Here are a small network's activations along a few directions, averaged over the inputs that share one value of a field.
Values that are neighbours, or in one group, have similar rows; names and order tell nothing.
In the rows, 500 means zero.
Strong random noise was added to every row along 10 fixed directions; ignore it. To show where, here is one row again and again, with new noise each time:
[527 373 618 439 309 467 319 398 438 624 574 602 645 584 533 370 344 508
 739 304 426 446 418 440]
[392 450 699 409 376 408 451 473 508 631 513 542 511 350 413 634 296 531
 664 432 628 371 524 392]
[607 546 412 567 468 376 586 544 339 617 652 426 459 520 431 532 529 495
 336 438 488 234 434 611]
[406 556 518 593 521 645 604 593 549 529 271 543 410 405 297 489 592 349
 552 465 748 368 534 530]
[597 283 397 399 214 627 405 609 798 323 541 671 562 514 570 473 368 468
 464 480 482 656 414 555]
[365 670 745 541 759 357 364 413 307 687 433 456 469 661 434 446 471 620
 574 430 626 441 648 364]
[148 395 491 291 665 256 459 368 537 459 547 391 304 202 388 651 345 492
 700 291 324 614 679 408]
[561 473 546 494 586 410 322 452 525 566 350 484 391 638 552 576 380 633
 612 393 491 499 768 507]
[517 533 769 485 505 469 419 453 622 411 322 553 585 415 395 463 522 513
 686 495 535 491 647 429]
[436 332 354 469 435 587 365 475 378 622 697 502 468 643 612 293 515 463
 513 200 329 520 310 670]
[620 488 691 447 275 368 517 533 465 567 749 494 597 338 435 561 457 559
 411 468 496 227 344 565]
[338 408 528 495 629 391 520 295 308 554 493 327 594 419 572 467 641 439
 782 401 176 511 618 554]


L, 20 values:
l19: [192 265 440 414 580 567 534 502 575 468 518 337 541 505 838 742 508 558
 496 692 407 855 657 552]
l13: [571 602 450 594 385 651 648 503 612 245 473 654 762 431 320 308 662 275
 485 672 516 576 308 428]
l2: [583 545 672 459 484 482 503 461 571 443 619 463 500 311 413 445 650 470
 489 388 399 421 467 653]
l4: [559 490 357 601 631 454 469 434 261 641 544 416 449 686 647 596 467 587
 505 507 418 498 600 540]
l6: [652 451 449 499 273 510 588 443 616 380 297 556 547 319 345 537 495 256
 801 490 374 396 560 429]
l11: [436 647 337 467 677 287 442 402 289 443 761 581 456 703 381 348 393 537
 312 462 444 638 260 232]
l16: [454 488 301 469 427 494 652 577 439 466 665 530 544 461 476 565 457 339
 369 735 516 545 305 384]
l5: [386 355 511 339 401 479 479 435 533 547 566 509 488 296 464 440 399 440
 750 305 400 483 442 445]
l20: [572 571 217 525 565 406 628 416 574 298 326 474 609 641 467 404 476 388
 576 656 352 663 652 314]
l1: [509 603 492 466 552 290 598 484 461 443 484 537 644 621 472 474 350 531
 484 667 553 575 473 200]
l15: [708 520 413 490 449 453 498 554 732 225 589 465 476 445 525 497 515 618
 247 525 363 593 487 584]
l3: [660 703 306 641 551 581 486 641 556 459 487 593 256 558 278 368 506 477
 268 368 661 423 364 564]
l12: [390 578 584 531 676 448 559 437 356 624 267 518 498 494 420 535 440 444
 741 462 651 438 701 322]
l18: [390 404 494 353 536 337 462 357 496 512 515 476 438 358 524 653 344 494
 722 446 268 621 558 342]
l14: [759 341 713 385 311 545 226 430 733 337 454 670 574 404 503 358 528 526
 737 341 343 563 553 563]
l17: [236 453 489 473 450 747 569 511 551 509 438 579 543 471 540 441 525 365
 598 606 558 717 328 396]
l10: [482 482 644 498 565 579 552 555 578 493 425 414 553 426 766 730 534 749
 369 784 554 608 604 583]
l7: [300 624 502 497 804 217 611 328 452 286 565 337 617 408 485 553 541 532
 502 734 329 718 711 295]
l8: [397 582 643 346 515 349 394 462 521 546 545 508 321 310 253 420 399 491
 615 202 500 347 504 369]
l9: [349 441 359 411 563 569 423 452 445 435 638 548 393 448 505 271 543 471
 416 258 438 619 294 571]
A value of L combines one of 5 hidden first parts with one of 4 second parts; all combinations occur once.
l12 and l14 share the first part; l12 and l5 share the second. Which value has the first part of l5 and the second part of l14?
> l16
l17 and l1 share the first part; l17 and l3 share the second. Which value has the first part of l3 and the second part of l1?
> l10
l18 and l20 share the first part; l18 and l11 share the second. Which value has the first part of l11 and the second part of l20?
> l15

T, 11 values:
t5: [639 389 439 416 326 476 372 576 701 436 560 646 464 563 487 589 309 525
 496 517 554 570 482 417]
t1: [626 414 413 535 439 473 532 444 574 431 272 493 531 513 503 586 479 398
 729 492 390 467 780 520]
t8: [371 372 454 393 417 648 441 529 616 585 544 504 314 356 595 628 364 589
 507 394 541 571 386 570]
t3: [842 607 555 626 407 547 466 583 411 663 480 528 560 715 679 640 525 631
 296 791 614 361 535 598]
t6: [391 310 530 428 239 511 390 499 478 613 555 657 606 580 557 596 175 482
 762 507 648 535 461 306]
t9: [592 434 246 533 370 583 639 535 536 330 577 457 727 550 654 383 619 430
 326 656 261 638 348 605]
t7: [503 381 429 547 427 628 489 485 428 588 445 436 588 673 732 465 527 512
 562 470 433 506 547 639]
t10: [703 514 456 526 521 433 471 516 590 354 480 529 503 553 375 345 556 463
 472 354 442 430 546 530]
t4: [903 484 523 494 368 246 457 473 647 364 447 512 570 507 503 592 360 663
 494 528 374 380 688 495]
t11: [430 621 799 510 677 685 427 543 602 469 442 541 465 477 491 444 704 534
 415 575 644 621 499 544]
t2: [524 529 737 449 584 550 279 470 477 500 630 458 467 582 708 382 599 772
 349 417 406 599 408 660]
The values of T form a line.
A walk along T starts at t3 and steps to its neighbour t11. Put t5, t9, t10, t4 in the order it reaches them.
> t5, t10, t4, t9
Name the neighbours of t8, in listed order.
> t2
